Each row below holds a small network's activations on one input, seen along a few directions.
Each table varies a few parts of the input and shows all the possible inputs, shuffled.
A made-up example of a description, with smaller parts first: ring(5) and (point or line(11) or (values(3) and line(6))).
Shared parts are said once, and a part with two or three values counts as separate values.
In the rows, 128 means zero.

Other details of the inputs vary at random and push rows far along two fixed directions, the same in every table; ignore that.

Rows:
r1: [151 146 106  96 137 115 126 148  94 140 135]
r2: [145 158 102  99 140 123 112 148 106 136 140]
r3: [159 138 106 101 136 142 145 133 107 140 140]
r4: [163 149 116 109 149 152 132 136 120 138 143]
r5: [127  96 150 137 107 124 130 119 154 150 118]
r6: [147 164 108 112 124 133 117 144 104 132 155]
r7: [162 143 107 112 123 138 129 135  96 129 144]
r8: [134 108 163 148 107 128 110 114 149 133 126]
r9: [ 45 150 115 137 139 168 153 128 136  42 118]
r10: [ 62 141 121 129 158 179 172 116 149  51 105]
r11: [155 151 112 109 123 127 137 142  89 130 143]
r12: [116 107 157 146  96 111 116 130 138 140 126]
r13: [ 45 146 113 128 149 168 168 129 149  56 111]
r14: [156 143 108  96 136 115 132 144  92 138 131]
r15: [120 111 133 195 131  91 120  94 133 149 133]
r16: [145 161 105 103 135 135 133 145 116 144 147]
r17: [152 147 103  99 136 118 122 150  99 139 136]
r18: [132 103 157 137 121 117 107 118 154 134 110]
r19: [147 152 104 102 135 132 145 148 109 140 142]
r20: [136 110 162 149 104 127 110 114 149 133 124]
r21: [115 107 149 134 113 106 102 130 153 142 119]
r22: [ 59 147 123 142 153 188 150 120 138  39 112]
r23: [121 102 156 135 106 112 138 125 149 151 117]
r24: [134 106 159 140 115 128 126 115 162 144 118]
r25: [125  92 147 134 112 113 111 122 145 139 109]
r26: [143 146  80 146 176  98 133 111  91 137 139]
r27: [127  97 153 146  99 126 115 118 141 136 125]
r28: [149 151  83 150 169 109 156 109 103 148 147]
r29: [125  89 149 133 114 115 111 120 145 140 111]
r30: [148 150 107  99 135 129 148 146 103 143 142]
r31: [130 102 158 139 127 125  98 123 155 138 116]
r32: [117 109 154 148  96 114 113 132 143 139 127]
r33: [132 101 158 136 123 117 106 118 153 134 113]
Description of these inputs: values(3) and (point or line(10)).
Changing only the values(3) part turns r12 into r1. The same change can be made to r27. Which row results?
Answer: r29
Which other rows agree with r28 in the values(3) part? List them by row number.
Answer: r3, r4, r5, r10, r13, r16, r19, r23, r24, r30

Rows:
r34: [189 155 116  95 134 153 124 141 104 139 151]
r35: [176 162 110 103 127 143 112 145  90 131 157]
r36: [175 152 106  82 138 135 138 149 101 147 142]
r37: [140  99 138 170 133  91 114 100 139 161 123]
r38: [ 94 172  95 103 149 166 152 143  99  60 128]
r39: [125 106 149 125 100 101 111 140 138 155 122]
r40: [133 108 138 166 134  91 110 107 141 160 127]
r41: [140 112 157 135  98 118  97 130 139 147 133]
r42: [ 34 145 119 122 156 193 178 123 148  21  94]
r43: [ 88 170  89  98 150 159 158 148  98  64 124]
r44: [ 59  91 164 154  99 129 118 122 172 101 100]
r45: [185 153 113  91 134 147 126 142 105 141 149]
r46: [ 67  83 154 195 128 109 140  88 170 115 101]
r47: [130 109 136 169 123  94 126 107 139 164 131]
r48: [131 111 137 167 127  91 116 110 141 163 133]
r49: [139 101 153 122 107 126 116 129 154 155 121]
r50: [171 148 103  78 139 130 141 152  99 152 140]
Describe the family of inputs behind these rows.
Answer: ring(5) or (values(2) and line(6))
Change only the values(2) part in r44. List by row number the other rows that result.
Answer: r49

Rows:
r51: [130  99 168 128  84  98 101 144 163 180 126]
r52: [135 139 112  87 105 131 136 156 101 125 136]
r53: [145 162 116 123 133 127 129 139 106 126 139]
r54: [ 65 130 124 165 156 148 154 103 158  89 118]
r55: [161 139  95 139 149 130 144 106 100 138 148]
r56: [ 70 134 122 172 148 150 145 108 156  80 120]
r57: [238 199 107  56 160 222 139 143  99 125 175]
r58: [196 126 116 131 122 107 119 126 101 182 157]
r59: [153 137 101 125 165 126 127 115 109 137 135]
r60: [ 62 109 124 129 133 145 175 119 150  93  98]
r61: [ 62 122 141 133 141 141 138 127 140  69  96]
r62: [139 138 107 104 118 137 136 148  99 136 135]
r63: [141 145 122 106 117 128 135 146  94 119 141]
r64: [147  92 170 156  86  95 108 119 138 167 121]
r65: [146  85 167 149 107  90 129 108 148 181 122]
r66: [148 105 165 162 105  89 109 119 160 174 125]
r67: [ 56 118 131 106 118 141 131 139 148  68  99]
r68: [ 63 120 142 141 125 146 157 127 133  74 104]
r69: [186 185  82  64 154 131 123 164  54 119 155]
r70: [190 129 124 120 128 107  87 135 102 173 149]
r71: [ 61 109 124 120 150 139 155 121 158  89  90]
r72: [ 55 127 130 129 133 145 159 136 163  88 105]
r73: [144 102 160 168 110  98 102 116 163 178 139]
r74: [202 184  66  89 156 131 158 143  53 136 158]
r75: [135 109 180 141  86  94  94 136 152 166 133]
r76: [121 156  79 126 168 154 172 114  95  94 138]
r77: [199 130 120 125 126  98 134 116  99 185 143]
r78: [151 143 106 130 149 133 107 127 100 120 140]
r79: [146  95 170 149  76  92 102 121 139 160 127]
r80: [147  90 161 171  91 105  98 109 140 167 135]
r81: [143 135 103 101 145 127 127 143 115 137 124]
r82: [201 183  67  83 173 126 137 146  60 130 149]
r83: [141 110 166 167  90 103  80 118 153 166 144]
r84: [145  92 163 165  82 104  91 112 140 161 139]
r85: [163 157 124  88 150 237 167 124 126  67 133]
r86: [149 146 114 114 142 124 120 136  99 118 125]
r87: [147 149 116 109 133 124 113 139  98 111 128]
r88: [ 64 113 124 139 128 149 161 125 147  90 102]
r89: [183 133 118  99 127 101 127 143 125 199 150]
r90: [111 164  91 117 138 161 147 134  87  77 142]
r91: [184 183  67  63 131 145 138 167  51 135 163]
r92: [120 159  86 115 180 143 160 118 102  84 114]
r93: [138 109 168 158  89 103  83 125 152 169 142]
r94: [178 198  69  63 138 141 127 170  69 137 172]
r95: [ 60 131 136 147 154 140 166 113 157  87 108]
r96: [ 64 111 121 132 153 143 148 115 156  92  92]
r97: [ 62 111 128 120 139 139 147 133 157  82  92]
r98: [ 57 114 132 114 129 143 137 139 148  76  93]
r99: [150 143 107 125 129 136 131 132  93 130 148]
r100: [149  86 158 158 119  95  91 112 155 171 124]
r101: [144 134  98 109 138 132 154 130 107 148 132]
r102: [ 61 142 138 145 121 142 137 123 146  66 112]
r103: [148 103 163 162 114  89 115 106 161 182 124]
r104: [144 160 109 128 138 135 121 137 107 132 153]
r105: [ 73 117 121 164 158 147 134 104 148  70 106]
r106: [135  89 164 125  86  97  78 138 152 167 116]
r107: [142 102 172 151 107  89 112 128 162 177 129]
r108: [161 141  98 138 140 131 138 118 100 132 149]
r109: [148 145 107 121 139 131 100 128 101 113 146]
r110: [ 55 127 123 141 147 149 159 118 162  98 107]
r111: [137 105 178 146  97  94 101 134 153 173 131]
r112: [128 102 168 119  74  95  94 144 162 172 133]
r113: [ 59 116 129 126 132 147 131 133 147  80  95]
r114: [ 56 129 126 141 136 149 152 131 162  91 108]
r115: [ 59 115 132 122 113 149 157 138 141  82 101]
r116: [134 155 110 105 126 135 126 152 114 140 142]
r117: [ 67 116 134 138 161 135 155 109 149  81  95]
r118: [149 101 153 177 120  98 105  98 163 181 138]
r119: [144 107 163 171 100 104  87 115 154 172 141]
r120: [ 63 111 127 127 124 145 168 132 148  87 100]
r121: [195  84 203 121 107 174  90 107 188 149 119]
r122: [150 140 115 114 137 123 153 136 100 133 136]
r123: [144 144 111 114 137 131 104 136 100 116 142]
r124: [147  87 169 142 115  86 102 124 153 170 114]
r125: [158 139  97 134 168 127 124 109 108 132 138]
Changing only one part turns r56 into r105. The same change can be made to r57. Which row results?
Answer: r121
Changing only one part turns r93 into r123. The same change can be made to r107. Which row results?
Answer: r124
Describe the family of inputs behind these rows.
Answer: values(3) and (point or (line(4) and line(6)))
Start at r83 and move only the line(6) part, one step at a time. The first step leads to r93. Which rows follow, in order?
Answer: r102, r75, r94, r112
Change only the values(3) part in r58. List by row number the other rows that result.
Answer: r73, r100
Change only the line(6) part in r95. List by row number the other rows that result.
Answer: r54, r89, r103, r110, r118
Change only the values(3) part in r68. List by row number the other rows that result.
Answer: r61, r111
Start at r109 and move only the line(4) part, one step at a time. The first step leads to r78. Which rows follow, in order?
Answer: r105, r125

Rows:
r126: [ 75 163  80 140 177 189 160 114  91  10 117]
r127: [210 212  57  88 137 163 136 150  28 109 197]
r128: [ 38  88 160 159 106 132 177 115 186 110  95]
r129: [ 36  90 146 153 147  97 116 113 181  99  78]
r130: [ 31  96 160 157  92 142 179 120 184 110 107]
r131: [202 105 115 101 138  83 140 125 119 206 132]
r132: [204 137 125 128 147 108  74 134 118 191 158]
r133: [213 137 142 130 116 127 133 120 127 196 161]
r134: [128  24 249 102  44 101  68 153 210 179  80]
r135: [ 33 191  69 107 168 158 170 154 112  38 116]
r136: [208 136 135 141  99 112  93 126  94 163 164]
r137: [ 41  73 152 164 126 103 129 102 148  77  72]
r138: [ 78 157  80 134 191 181 159 103  92   9 109]
r139: [122  55 206 186 118  79  57  85 208 180 103]
r140: [204 187  36  54 183 138 183 157  47 155 163]
r141: [ 25 194  72 107 152 166 172 158 113  38 127]
r142: [237 119 163  52  93 158  67 153 135 171 134]
r143: [ 49 118 166 180 128 145 112 112 190  86 112]
r144: [144  39 204 190 109  99 111  74 212 186  96]
r145: [203 139 146 131 100 135 135 123 129 197 170]
r146: [176 133 113 107 132  72  88 151 113 200 140]
r147: [192 194  39  67 163 123 143 161  12 123 155]
r148: [ 33 173  86 121 129 166 181 146  83  22 122]
r149: [189 151 138 130 105 113  80 141 129 188 179]
r150: [ 80  88 164 180 138 157 157  87 189 104  91]
r151: [179 129 125 117  90  81 105 149  79 178 149]
Describe the family of inputs behind these rows.
Answer: values(2) and (point or (values(3) and line(4)))
Changing only the values(2) part turns r149 into r141. The same change can be made to r145. Which row results?
Answer: r130

Rows:
r152: [169  97 182 153  78 111  92 120 155 182 148]
r153: [165 120 111 155 134  76 103 110 128 198 154]
r154: [ 68 105 172 170  93 143 123 121 175 103 104]
r155: [ 79 134 126  98 136 151 139 137 129  84  99]
r156: [228 147 113 136 153  62 117 123  82 211 161]
r157: [ 96 138 106  97 128 145 171 151 124 106 118]
r158: [110 156 112 113 143 164 126 141 122  72 113]
r159: [129 151  89  65 154 146 153 158 102 105 118]
r160: [143  80 191 151  92 118  79 110 172 149 122]
r161: [ 19  61 196 184 102 163 161  92 228  81  75]
r162: [142 182  68 129 176 108 160 115  92 125 146]
r163: [109 145 124 108 130 144 115 143 116  88 125]
r164: [ 78 133  91 164 175 138 143 112 120  99 124]
r165: [131 165  68 135 197 137 162 125  69 101 139]
r166: [108 106 148 121 138 160 143 114 166 102 101]
r167: [228 128  88 135 122  69 110 111  67 200 164]
r168: [114 173  87  80 141 157 166 154  86  98 137]
r169: [ 74 133 138 137 110 148 135 137 135  84 126]
r170: [231 145 132 106 112 127 111 136 105 199 172]
r171: [129  71 190 138  74  83  71 134 170 169 112]
r172: [144 168  97  91 165 182 144 132 106  80 132]
r173: [122  78 190 151  61  85  92 137 166 179 127]
Describe the family of inputs behind these rows.
Answer: point or ring(5) or (values(2) and line(8))
List by row number the other inputs of the same sort as r165.
Answer: r153, r156, r162, r164
Change only the values(2) part in r155. List by row number the other rows that result.
Answer: r168

Rows:
r174: [150 157 102 106 127 146 127 140  91 111 149]
r175: [ 83 124 114 159 146 128 145 120 130  82 111]
r176: [179 105 145 154 104  79  84 113 144 213 131]
r177: [168 141 113 102 132 148 144 134 109 136 141]
r178: [157 156  80 122 159 124 134 141 100 135 149]
r179: [ 97  67 180 186 106  94 103  96 163 151 109]
r180: [112  72 198 164 100 109 102 107 182 139  98]
r181: [181 115 171 136  87  91  97 133 141 198 148]
r182: [ 89  84 169 150  84 114 105 124 161 127 109]
r183: [145 144  99  89 130 137 131 149  91 119 134]
r184: [165 139 119 115 125 143 121 129 106 125 143]
r185: [178 107 133 138 121  79  98 119 141 193 145]
r186: [ 73 123 126 148 146 130 160 103 142  97 117]
r187: [142 150 100  97 125 139 121 150 107 131 147]
r188: [165 145 123 106 145 138 121 135 123 139 137]
r189: [ 62 126 130 131 114 151 153 132 143  83 113]
r190: [ 85 111 138 137 131 161 142 114 146  73 102]
r191: [145 156 107  91 142 128 130 152  91 118 132]
r192: [185 100 168 121 101  91 106 135 143 203 130]
r193: [ 58 146 123 124 141 153 141 138 142  69 112]
r194: [ 77 129 121 161 137 129 137 103 135  89  96]
r195: [146 136 107  94 125 134 121 149 114 141 136]
r196: [177  94 152 143 114  77  87 109 143 212 147]
r197: [153 149 116 112 113 140 134 138 108 137 151]
r198: [156 149  99 133 145 122 146 135  93 148 150]
r199: [ 94  86 158 182 110  99 133 112 172 140 111]
r200: [158 143 102 117 150 111 126 117  92 139 145]
r201: [ 61 138 123 118 145 152 144 138 144  74 104]
r202: [150 147 111 110 121 144 116 139 115 134 150]
r203: [109  76 189 169  82 125 116 106 184 146 113]
r204: [102  69 174 179 103  79 105  97 177 145 105]
r205: [ 77 123 121 150 142 123 161 109 150  93 114]
r206: [182  91 153 163 107  81  84 125 139 219 146]
r207: [ 76 144 131 137 150 168 143 122 151  66 114]
r208: [161 161 115 110 145 142 129 135  98 110 141]
r209: [146 157 113 100 132 123 122 150  94 123 140]
r210: [147 170 108 105 142 142 124 145 107 121 150]
r211: [ 84 126 146 137 140 155 157 119 154  84 104]
r212: [157 137 104  92 137 144 127 143 113 137 135]
r213: [165 160 121 112 137 140 140 135 110 131 146]
r214: [ 83 114 134 133 134 167 139 117 159  84 107]
r215: [ 72 132 128 121 150 155 151 128 133  62  96]
r216: [154 150  93 131 153 125 132 134  81 129 144]
r217: [ 69 141 136 140 134 151 139 125 136  60 113]
r218: [153 147 101 125 149 123 146 125  91 150 151]
r219: [157 141 101  90 139 144 134 142  94 120 131]
r220: [177 120 136 147 107  84 111 115 128 202 132]
r221: [ 73 126 120 117 137 167 168 128 139  73 103]
r222: [147 144 104  90 124 136 143 149 101 136 138]
r223: [145 160 107  89 139 131 146 153  98 130 136]
r224: [144 162 114  99 129 126 138 151 102 133 144]
r225: [ 96  86 176 145 113 119 110 121 183 137  97]
r226: [157 154 102 106 140 159 128 134 110 120 149]
r227: [ 88  83 161 177 122 112 111 101 168 146 115]
Changing only one part turns r190 into r177. The same change can be made to r215. Which row results?
Answer: r192
Changing only one part turns r200 into r186. The same change can be made to r191. Which row results?
Answer: r223
Describe the family of inputs behind these rows.
Answer: values(3) and (point or ring(5) or (values(2) and ring(6)))
Change only the values(3) part in r217. List by row number the other rows that result.
Answer: r181, r210
Change only the ring(5) part in r218. List by row number the other rows that result.
Answer: r186, r198, r199, r205
